A small network was trained on made-up records. Each row is its average activation on records with the value named, seen along a few directions.
Related values have similar rows: they may be neighbours, one step apart, or belong to one group.
In the rows, 500 means zero.
Strong random noise was added to every row along 15 fixed directions; ignore it. To show where, here is one row again and again, with new noise each time:
561 513 580 602 442 377 369 446 270 506 473 715 400 538 483 409 470 527 458 398 455 439 476 579 372 561
463 701 520 491 703 428 452 480 418 551 569 439 536 662 417 460 486 853 551 429 389 517 395 453 566 545
496 610 479 519 536 663 418 618 452 437 646 468 631 410 608 452 438 641 417 496 589 459 488 583 420 875
663 670 427 475 517 569 525 475 547 631 708 512 554 546 623 516 682 539 475 526 380 515 486 317 408 452
556 527 528 577 384 495 578 375 401 378 474 610 501 438 591 580 618 487 451 692 568 325 534 494 362 765
506 445 630 296 412 509 380 670 544 567 653 526 426 571 617 347 593 344 419 541 518 622 795 464 457 477
624 848 573 421 651 429 409 525 504 543 505 752 479 359 286 626 344 456 579 630 390 582 421 416 637 380
628 590 335 472 632 540 563 472 607 503 606 536 642 439 523 552 512 336 467 403 370 589 503 365 476 246
467 312 312 579 461 465 483 581 430 429 420 637 373 497 342 539 577 315 547 483 265 485 435 480 523 472
543 685 641 627 515 408 520 732 394 447 606 609 407 494 498 588 401 512 417 532 430 565 486 474 636 732
344 597 683 576 561 425 423 489 371 316 714 628 493 405 524 612 160 589 727 420 608 553 390 542 607 603
625 696 518 668 876 233 521 386 341 517 311 746 622 536 378 248 245 584 548 391 531 549 402 472 559 315
351 402 581 437 441 526 466 691 505 369 406 507 372 546 480 431 429 357 383 647 556 505 665 523 578 611
524 471 286 429 507 685 399 504 511 535 424 611 492 539 433 393 587 457 428 472 332 437 482 470 364 353
600 497 545 513 556 188 437 382 310 316 496 542 608 403 423 640 535 385 322 404 460 521 620 623 403 652
464 573 609 387 499 343 355 520 554 618 571 401 351 542 419 548 465 414 541 636 487 595 477 387 615 383
505 460 534 585 515 464 613 229 365 245 273 781 502 565 492 382 402 253 432 603 575 369 632 387 409 382


Kob, 25 values:
g19: 431 581 444 308 605 525 369 536 561 417 489 557 555 357 327 672 439 607 701 623 481 528 425 584 600 413
g18: 510 442 471 422 522 516 459 381 428 494 447 578 588 446 347 519 588 574 608 491 453 477 532 563 433 552
g2: 674 646 723 418 476 422 486 378 552 660 492 453 548 530 455 311 408 317 413 404 573 611 681 441 570 360
g3: 456 465 397 577 331 944 490 523 524 427 430 527 519 439 471 455 407 457 444 340 438 376 436 544 434 661
g24: 374 370 450 432 502 297 423 174 358 356 595 328 645 558 509 631 650 687 520 516 560 421 468 556 344 601
g12: 586 488 533 535 354 488 445 550 460 641 880 417 492 542 692 577 657 451 472 453 475 602 506 396 410 618
g23: 501 367 566 559 466 311 577 613 503 443 512 374 462 393 511 678 543 365 471 692 601 576 547 523 617 691
g25: 537 584 735 552 458 345 417 351 472 554 619 269 506 572 503 431 303 363 441 318 584 620 535 437 602 547
g4: 496 460 493 378 460 561 444 728 519 417 538 513 430 549 282 547 670 382 441 470 199 606 677 511 646 646
g6: 371 511 543 422 427 525 583 340 520 386 560 600 473 597 685 691 591 604 530 660 561 447 543 402 368 257
g11: 696 742 570 475 535 574 679 237 544 588 315 527 556 559 454 483 577 555 405 586 529 361 530 434 439 452
g22: 248 337 647 410 377 598 491 678 657 390 498 366 320 567 528 534 365 358 544 526 584 596 628 465 694 394
g17: 488 478 474 393 602 529 444 525 538 554 231 419 527 585 387 266 485 523 379 628 599 414 542 555 538 583
g1: 414 631 434 422 655 516 665 582 630 397 321 281 627 446 409 695 448 707 307 596 528 446 448 624 645 513
g16: 465 297 221 632 423 737 600 663 675 560 506 345 432 476 571 603 534 434 510 423 416 495 291 470 510 389
g8: 470 229 612 536 344 116 512 415 387 407 343 381 378 549 534 582 641 344 275 433 532 441 680 677 385 508
g14: 635 729 492 435 372 539 324 429 447 471 420 486 461 394 419 720 504 394 165 708 481 426 401 497 435 520
g10: 370 300 440 391 472 405 460 542 506 430 681 179 610 462 580 741 670 776 509 305 485 562 535 706 469 567
g15: 524 403 452 665 412 453 664 542 538 483 551 631 517 268 547 614 477 407 740 488 529 490 417 582 545 625
g9: 532 614 424 408 454 686 467 514 555 533 441 551 473 367 290 750 485 520 459 468 338 446 392 615 541 465
g21: 258 440 401 361 573 520 242 550 562 472 560 473 461 484 632 596 428 665 518 716 666 523 347 528 384 247
g5: 430 523 671 325 474 574 671 422 672 468 359 497 535 465 500 558 483 477 588 582 622 514 716 523 551 341
g7: 464 412 581 611 286 465 521 422 540 587 462 266 368 458 617 696 511 561 438 369 587 413 346 646 397 490
g20: 736 556 568 543 383 499 523 491 364 539 461 742 560 492 634 425 674 515 301 493 484 460 671 529 294 538
g13: 326 171 373 511 381 404 502 529 527 376 533 385 388 472 537 731 613 527 634 453 489 513 401 569 491 356
The values of Kob form a network in which each value has 4 neighbours.
Q: Which values are neighbours of g21? Give them in the order they are listed.
A: g6, g11, g8, g7
Q: Which values are neighbours of g2? Give them in the order they are listed.
A: g24, g25, g14, g20
Q: Which values are neighbours of g13? Give them in the order they are listed.
A: g19, g22, g16, g10
Q: How many steps from neighbour to neighbour lead from g15 to g5, at the fewest?
A: 2
A value of Kob combines one of 5 hidden first parts with one of 5 second parts; all combinations occur once.
Q: g16 and g18 share the first part; g16 and g11 share the second. Which value has the first part of g11 and the second part of g18?
A: g12
Q: g5 and g7 share the first part; g5 and g6 share the second. Which value has the first part of g6 and the second part of g7?
A: g21
Q: g1 and g17 share the first part; g1 and g14 share the second. Which value has the first part of g14 and the second part of g17?
A: g19
Q: g24 and g8 share the first part; g24 and g20 share the second. Which value has the first part of g20 and the second part of g8?
A: g22

Depid, 12 values:
z5: 432 359 337 556 422 466 442 364 491 407 626 350 471 548 580 666 597 534 518 431 432 466 323 421 424 364
z4: 660 307 462 580 438 227 571 641 559 712 263 560 442 366 576 464 677 464 428 372 494 478 529 821 340 369
z8: 530 602 476 641 600 310 699 360 513 515 313 400 483 596 533 549 491 600 398 577 508 419 382 440 547 306
z9: 290 272 544 493 307 707 507 444 542 443 369 491 358 500 532 470 428 519 632 396 561 374 504 610 433 393
z12: 359 411 459 640 460 534 383 570 335 434 592 571 428 592 518 279 474 573 643 599 520 434 406 422 509 855
z10: 448 451 606 510 405 573 509 524 419 619 492 457 385 891 674 209 593 667 351 443 500 478 592 393 456 397
z2: 439 475 678 556 529 363 764 502 503 348 529 544 505 558 549 617 460 457 562 477 552 619 654 451 658 441
z3: 545 478 477 423 523 429 448 121 488 574 604 338 601 457 377 562 509 416 692 351 501 492 434 441 431 500
z7: 405 464 541 367 414 583 356 325 518 550 551 425 436 554 586 426 603 512 581 758 682 381 522 421 365 600
z11: 452 392 476 442 410 580 254 632 497 540 503 619 398 373 401 428 360 359 643 518 535 542 423 594 529 442
z6: 515 451 314 374 494 545 549 587 496 426 601 641 544 454 463 688 790 568 507 636 278 474 556 496 445 506
z1: 512 550 461 383 518 741 485 412 540 372 511 533 666 375 412 570 463 434 511 522 506 478 610 499 476 648
A value of Depid combines one of 4 hidden first parts with one of 3 second parts; all combinations occur once.
Q: z11 and z5 share the first part; z11 and z1 share the second. Which value has the first part of z1 and the second part of z5?
A: z9
Q: z4 and z3 share the first part; z4 and z12 share the second. Which value has the first part of z12 and the second part of z3?
A: z6

Geti, 9 values:
t5: 279 246 539 392 472 495 735 695 750 406 560 385 477 411 610 722 461 449 682 410 549 629 635 616 661 213
t7: 417 436 636 439 462 518 559 426 463 325 439 678 430 562 459 492 398 341 594 569 580 552 654 415 595 376
t8: 470 498 546 448 499 457 463 339 421 489 334 633 415 444 138 578 479 421 709 530 367 453 469 546 591 580
t2: 546 352 283 585 572 493 585 351 476 511 427 646 622 460 585 345 611 572 631 375 497 384 451 579 293 381
t9: 597 487 400 521 523 499 317 485 503 584 470 689 483 256 328 472 397 271 711 605 489 530 329 477 533 500
t4: 612 735 583 545 442 439 464 618 498 672 569 577 392 393 374 624 481 594 602 599 391 521 326 487 669 640
t3: 486 389 360 535 483 621 539 616 534 469 438 667 531 343 557 445 533 497 634 654 572 464 471 552 476 525
t6: 443 477 593 348 455 595 453 661 602 532 456 494 392 503 378 363 452 307 587 664 523 542 638 465 682 584
t1: 580 495 659 517 418 419 616 670 578 617 653 449 428 506 583 497 540 348 541 375 451 632 657 449 604 564
The values of Geti form a 3 by 3 grid.
Q: Which values are neighbours of t9? Give them in the order they are listed.
A: t5, t3, t6, t1
A value of Geti combines one of 3 hidden first parts with one of 3 second parts; all combinations occur once.
Q: t5 and t6 share the first part; t5 and t8 share the second. Which value has the first part of t8 and the second part of t6?
A: t2
